Each row has a name. Each piece below is followed by the name of the row it came from, unless a question asks for something else. Each question is about the rows just above it.

.33; .14; .14; .13; -.17; -.38; .09; -.14; -.38; .48; -.33; .27; .10; -.44; .22  (26)
.12; -.40; -.43; -.60; -.42; -.09; -.09; .06; -.29; -.11; -.24; -.04; .20; .48; -.33  (148)
-.18; -.06; .06; .02; .19; .08; -.39; .27; .54; .14; -.59; -.69; .01; .26; .03  (104)
-.05; -.38; -.35; -.32; -.46; -.02; .09; -.14; -.46; -.37; .04; -.04; -.16; .78; -.02  (182)
-.14; -.40; -.04; .11; .24; .19; -.39; .35; .36; .18; -.15; -.73; .01; .38; .34  (172)
-.23; -.33; -.18; .01; .30; .24; -.24; .20; .41; .20; -.30; -.87; .25; .42; .06  (154)
-.49; -.43; -.40; -.60; .30; .13; -.37; .38; .58; .24; -.46; -.86; .07; .40; .04  (65)
-.12; -.28; -.21; .20; .27; .04; -.38; .11; .46; .06; -.27; -.86; .38; .46; .02  (106)
.42; .22; .13; -.08; -.32; -.45; -.19; .17; -.33; .47; -.26; .32; .10; -.42; .07  (71)
-.13; -.19; -.20; .07; .37; .05; -.30; .22; .37; .44; -.52; -.82; -.01; .43; .18  (17)
.06; -.45; -.38; .05; -.50; -.37; -.04; -.14; .60; .16; .46; -.09; -.20; .06; -.12  (216)
-.37; -.22; -.07; .02; .40; .13; -.16; .30; .65; -.05; -.38; -.93; .06; .24; .37  (25)
Number of entries in -.37; -.22; -.07; .02; .40; .13; -.16; .30: -> 8
Number of entries in -.12; -.28; -.21; .20; .27; .04; -.38; .11; .46; .06; -.27: -> 11
What are the next 2 entries after .33; .14; .14; .13; -.17; -.38; .09; -.14; -.38; .48? -> -.33; .27
Which row holds these entries in another order? .04; .40; .07; -.86; -.46; .24; .58; .38; -.37; .13; .30; -.60; -.40; -.43; -.49 -> (65)
What are the next 2 entries after -.40; -.43; -.60? -> -.42; -.09
How many entries does .06; -.45; -.38; .05; -.50; -.37; -.04; -.14; .60; .16; .46; -.09; -.20; .06; -.12 have? -> 15
asked: -.05; -.38; -.35; -.32; -.46; -.02; .09; -.14; -.46; -.37; .04; -.04; -.16; .78; -.02 -> (182)

